These are the activations of a small neural network, seen along a few directions. Each row is one input.
In each table, some parts of the input vary, and every possible input appears once, in random order.
Descriptions start from the smaller parts, as in this example, which fits no table here: one of 3 separate values, together with either a single point or one of 9 places around a ring or (one of 5 places around a ring, together with one of 6 places along a line).
Shared parts are said once, and a part with two or three values counts as separate values.
In the rows, zero is written as 128.

Other details of the inputs shift rows strongly along two fixed directions, in all tables alike. That doesn't count.

Rows:
R1: [158 105 138 123 147 127 137 149 130 106 129 126 118 116]
R2: [162 134 161 128 130 134 135 133 109 107 136 127 120 133]
R3: [ 69 154  90 140 112 119 144 125  95 162 113 143 107 119]
R4: [148 124 168 120 142 124 137 129 123 115 114 134 126 129]
R5: [157 109 138 117 143 140 140 148 126 103 130 123 123 128]
R6: [140 144 168 117 135 107  20 142 222 140 215  65 169 192]
R7: [153 110 142 116 157 134 130 135 133 113 119 133 115 112]
R8: [150 116 159 128 152 121 134 134 132 115 109 137 119 124]
R9: [157 127 157 120 139 121 141 141 119 110 132 133 123 127]
R10: [179 109 116 118 106 136 156 102 148  97 137 136 161 113]
R11: [154 121 152 120 158 125 133 131 133 119 119 143 112 119]
R12: [ 74 160  95 148 104 132 137 117  86 159 118 137 106 126]
R13: [177 111 121 111 113 142 147  90 150 110 126 145 160 106]
R14: [ 70 155 102 155  99 129 140 119  83 156 109 132 114 130]
R15: [149 104 150 123 151 130 132 138 132 111 110 128 122 117]
R16: [ 78 141  78 156 115 110 150 144  99 153 118 140 106 116]
R17: [ 53 158  91 141 125 111  29 136 214 187 190  73 156 173]
R18: [149 118 163 113 135 138 129 126 110 111 118 129 129 139]
R19: [ 90 130  63 145  74 131 152  92 130 147 114 143 159 110]
R20: [147 107 150 116 147 143 134 137 128 109 113 126 129 129]
R21: [ 73 149  87 132 106 133 132 122  87 157 118 135 111 131]
Each input here is: one of 3 separate values, together with either a single point or one of 6 places around a ring.
Changing only the choice among 3 separate values turns R12 into R14. The same change can be made to R13. Which row results?
> R19
Change only the choice among 3 separate values in R11. List by row number the other rows that result.
> R8, R16
Start at R1 and move only the place on the ring of 6, one step at a time. The first step leads to R5. Which rows follow, in order?
> R6, R2, R9, R16

Rows:
R22: [147 128 122 132 132 144 101 121 163 129 153 127 137 141]
R23: [131 135 152 117 140 128  93 131 137 139 140 108 123 158]
R24: [204 100 171 106 144 124 186 134  83  85 101 174 102  94]
R25: [129 121 144 113 140 111 101 152 141 131 152 116 126 156]
R26: [145 113 121 118 112 118 111 103 166 120 142 113 162 139]
R27: [120 139 163 113 145 135  92 131 137 139 135 104 123 153]
R28: [206 114 176 109 150 128 177 122  75  83  95 174 102 100]
R29: [ 24 150  49 165  90 128 115 133  90 185 111 133 111 146]
R30: [145 120 127 121 111 125 113 128 165 127 143 116 169 137]
R31: [ 29 174  46 153  95 138 134 114  99 187 128 123 109 120]
R32: [ 30 152  53 161  91 112 123 132 112 190 115 132 125 102]
R33: [123 143 161 135 149 126 112 124 159 137 135 107 130 142]
R34: [123 146 154 132 151 113 111 137 158 129 139 115 130 144]
R35: [131 133 147 112 111 119 119 127 155 125 154 117 156 145]
R36: [132 148 150 115 118 123 111 115 146 124 149 117 156 150]
R37: [ 28 163  62 157  87  99 128 133 103 188 130 136 112 115]
R38: [142 128 146 141 127 122  90 116 155 137 141 132 136 136]
R39: [146 113 105 118 136 127 106 116 171 124 153 115 139 128]
R40: [134 133 131 111 138 127 113 140 161 128 164 118 132 133]
R41: [ 23 152  52 174  84 124 119 155  68 169 130 100 102 138]
R42: [ 93 124  75 166 111 146 216 124  44 130  55 182  89  95]
R43: [147 144 124 118 139 124 106 130 153 127 162 123 131 143]
R44: [183  78 165  90 163 151 173 127  81  74  76 150 103 102]
R45: [134 128 140 134 141 101 121 149 164 129 150 120 132 144]
R46: [125 121 140 134 149 121 114 148 174 131 131 111 145 127]
R47: [134 117 130 113 114 126 109 103 167 120 137 109 160 134]
R48: [132 131 148 128 112 144 105 106 156 126 140 122 162 148]
R49: [147 131 126 140 125 140 104 145 143 113 172  94 128 135]
R50: [146 142 131 121 136 137 106 117 154 136 158 114 130 140]
R51: [135 142 144 137 147 106 112 138 157 128 144 120 131 149]
R52: [143 141 146 122 111 127 112 103 146 133 149 114 156 152]
R53: [103 128  55 132 104 139 224 136  37 128  89 181  84  86]
R54: [198  92 150  96 159 166 189 138 100  79  95 160 117  82]
R55: [125 115 133 131 148 116 110 124 176 123 129 108 137 129]
R56: [133 123 137 116 114 133 113 128 165 128 138 113 168 132]
R57: [118 115 144 114 148 131  95 152 149 134 133 109 141 139]
R58: [192  80 162  98 160 149 178 151  78  83  82 158 113 105]
R59: [ 90 131  92 152 102 150 195 110  36 137  59 185  88  79]
R60: [136 117 115 113 141 135 104 116 172 123 148 111 137 122]
R61: [118 125 153 108 145 118  99 152 142 131 148 112 126 151]
R62: [182  95 182 104 156 169 169 133  75  81  76 162 102 116]
R63: [ 40 173  45 156  68 109 140 113  91 175 128 134 137 141]
R64: [131 148 159 125 138 110  95 124 146 135 146 124 130 133]
R65: [206  89 163 111 147 137 180 133  92  87  86 170 116  82]
R66: [143 114 128 127 131 105  95 111 163 131 139 120 137 122]
R67: [142 130 136 117 106 111 120 127 154 125 159 122 157 150]
R68: [135 148 134 113 143 132 105 130 154 127 158 118 130 138]
R69: [ 31 140  29 172  99 102 139 121 122 176 109 124 119 120]
R70: [130 105 128 115 143 117  92 129 150 127 136 108 133 146]
R71: [199  87 158 119 161 140 197 146 102  79  80 161 118  93]
R72: [206  97 165 112 124 161 187 105  85  74  89 172 134 115]
R73: [102 140  90 147 103 134 203 106  25 143  68 177  82  84]
R74: [124 129 152 146 145 134 106 128 168 130 130 120 136 142]
R75: [147 119 113 121 137 133 109 141 169 131 155 119 147 125]
R76: [144 131 150 149 120 117  93 138 136 121 160  99 127 129]
R77: [123 131 150 129 146 108 119 148 165 129 145 115 132 140]
R78: [136 128 145 158 133 121 110 152 147 114 153  91 128 141]
R79: [ 92 138  83 156 114 138 221 120  35 138  60 169  82  95]
R80: [194  87 165 103 151 139 175 108  95  79  80 161 107  78]
R81: [131 137 146 115 144 115  92 143 134 130 145 116 125 161]
R82: [130 145 165 127 135 122  96 110 146 144 142 116 129 130]
R83: [ 14 170  61 146 102 116 120 140  81 182 115 125 104 141]
R84: [135 132 132 127 136 152  99 121 163 129 149 123 137 136]
R85: [144 130 141 140 101 130 109 129 136 110 162  91 152 147]
R86: [132 144 158 118 116 135 110 102 147 133 145 109 156 147]
Changing only one part turns R52 into R50. The same change can be made to R63. Which row results?
> R43
Changing only one part turns R85 into R49. The same change can be made to R67. Which row results?
> R53
Describe the family of inputs behind these rows.
> one of 5 separate values, together with either a single point or (one of 2 separate values, together with one of 6 places around a ring)
Which other rows agree with R61 in the choice among 5 separate values? List them by row number.
> R23, R25, R27, R29, R41, R44, R57, R58, R62, R70, R81, R83
Change only the place on the ring of 6 in R45. List by row number the other rows that result.
> R42, R51, R69, R71, R79
Change only the choice among 2 separate values in R34. List by row number the other rows that result.
> R51
Change only the choice among 2 separate values in R46. List by row number the other rows that result.
> R71
Change only the place on the ring of 6 in R36. List by row number the other rows that result.
> R35, R47, R48, R56, R86
